Read these off the row that follows.
1) Find the maximum.
2) Find the second entry from the right.
3) Find the 2nd entry from the left.
array([118, 117, 153, 118, 135])
1) 153
2) 118
3) 117

B =
[[128 121 133 128 124 129 128 135 132 134 120 124 129]
 [133 121 122 126 131 125 135 123 129 135 125 129 129]
 [127 125 130 129 127 127 128 130 126 131 123 128 128]
 [128 122 143 127 132 120 129 138 120 137 104 130 124]
 [131 122 127 127 130 126 132 127 128 132 125 130 128]
 [124 126 130 127 126 125 127 127 123 134 123 129 120]
 [130 124 135 128 128 125 131 137 123 139 114 132 125]
 [124 126 130 127 126 125 126 127 123 134 123 129 120]
 [130 124 137 127 129 124 131 139 123 141 110 132 124]
 [130 124 134 128 128 126 130 137 123 139 115 132 125]]
Counting starts at 1.
Which number is the entry just right of the smallest entry? 130
The entry just right of the largest entry: 127
Which number is the bottom entry of the column that holds the largest entry? 134
The bottom-left entry: 130
Which number is the entry in row 2 and column 2? 121
The minimum: 104
The bottom-right entry: 125
The entry directly below the smallest entry is 125
The entry in row 2 and column 1 is 133
Which number is the entry in row 1 and column 3? 133
Which number is the entry directly above the smallest entry? 123
Which number is the maximum? 143
Which number is the entry in the top-left corner? 128
Which number is the top-right entry? 129
The entry at row 1, column 2 -> 121
Which number is the entry in row 3 and column 3? 130
The entry just left of the largest entry is 122
The entry at row 3, column 1 is 127
Which number is the bottom entry of the column that holds the smallest entry? 115
Which number is the entry in row 2 and column 3? 122

Read these off the grid that follows. Indices start at 1.
1) Report the entry directly above 109.
2) Report the bottom-right entry.
3) Report the top-left entry.
4) Report the entry in row 2 and column 3.
5) Report the entry at row 2, column 1.
6) Report the entry directly above 145.
7) Report the entry directly below the largest entry.
8) Report the top-right entry.
[[128 124 133 144 114]
 [130 125 131 142 116]
 [133 124 116 109 136]
 [125 137 137 145 128]
 [133 122 115 103 137]
 [128 133 123 112 143]
 [132 118 130 143 108]]
1) 142
2) 108
3) 128
4) 131
5) 130
6) 109
7) 103
8) 114

arr =
[[101 140 104 125 151 144 119 115 148 100 108 143 118]
 [154 120 151 149 110 115 143 131 100 136 137 106 109]
 [133 123 149  99 157 121 110 149 144 154 141 142 107]
 [100 132 156 115 111 129 136 117 148 155 151 102 138]
 [121 140 107 149 124 111 140 113 128 142 130 135 124]
 [140 103 135 141 141 149 141 106 141 144 153 111 135]
 [112 144 119 150 133 124 153 134 141 138 138 104 154]
 [123 124 107 118 137 112 156 141  99 144 114 144 145]
 [131 153 147 127 107 143 108 122 133 128 147 109 113]]
Indices start at 1.
The entry in row 3 and column 1 -> 133
Give the entry directly above 120.
140
Give the top-right entry.
118
The entry in row 2 and column 1 -> 154
The entry just left of the largest entry: 99
The entry directly above the centre entry -> 136
The entry at row 3, column 3 is 149
The entry in the bottom-left corner is 131
The maximum is 157
The entry at the centre is 140
The entry just left of the centre entry is 111
The entry in row 1 and column 1 is 101
The entry just left of 130 is 142
Give the entry at row 1, column 3.
104
Give the entry directly below the centre entry.
141
The bottom-right entry -> 113
Give the entry directly below the largest entry.
111
Give the entry in row 3 and column 2.
123
Give the top entry of the column that holds the largest entry.
151
The entry directly above the largest entry -> 110

Questions about the array below.
1) Find the third largest entry.
2) Find the maximum.
3) Find the 2nd-last entry, reading row by row.
4) Find the entry in the top-right corner.
5) Find the 3rd entry in reading order.
6) Find the second entry on the diagonal from the top-right corner.
7) Find the second smallest entry.
8) Find the third-last entry, reading row by row.
[[112 121 138 123 128 121 125 123 110]
 [129 133 128 134 126 127 127 127 128]
 [125 131 129 131 127 126 127 127 124]
 [143 156 116 154 123 133 128 133 144]]
1) 144
2) 156
3) 133
4) 110
5) 138
6) 127
7) 112
8) 128

Questions about the table below.
1) Read off the entry in the top-left corner.
2) Read off the last entry of the smallest entry's row.
3) Read off the top entry of the column that holds the largest entry.
4) Read off the last entry, reading row by row.
5) Read off the top-right entry.
6) Read off the entry just right of the largest entry.
7) Read off the first entry of the largest entry's row.
8) Read off the bottom-left entry.
[[133 139 129 128 117 128 126 129 125 136 133 125 127]
 [128 130 138 133 124 128 125 128 127 133 130 125 131]
 [139 131 128 128 128 118 124 129 127 131 132 125 130]
 [139 131 128 129 128 128 125 129 127 129 130 124 132]
 [133 139 129 128 128 128 125 127 123 134 125 128 124]
 [128 132 139 130 128 127 121 125 137 126 135 127 133]
 [129 138 134 129 128 128 123 128 129 131 129 123 131]
 [138 129 127 128 128 128 124 127 126 131 130 124 132]
 [128 128 128 135 128 128 120 132 130 131 133 117 128]
 [128 127 128 135 128 127 115 132 133 128 145 132 125]
 [134 137 129 128 128 121 121 127 132 133 132 129 117]
 [138 133 128 128 128 128 117 125 121 143 134 126 127]
 [128 134 137 129 128 128 120 130 122 148 139 125 126]
 [128 128 132 139 128 128 124 128 129 131 129 124 130]
 [130 138 133 128 127 153 126 128 128 130 129 125 130]
 [128 128 128 135 128 128 118 124 127 129 138 133 125]]
1) 133
2) 125
3) 128
4) 125
5) 127
6) 126
7) 130
8) 128
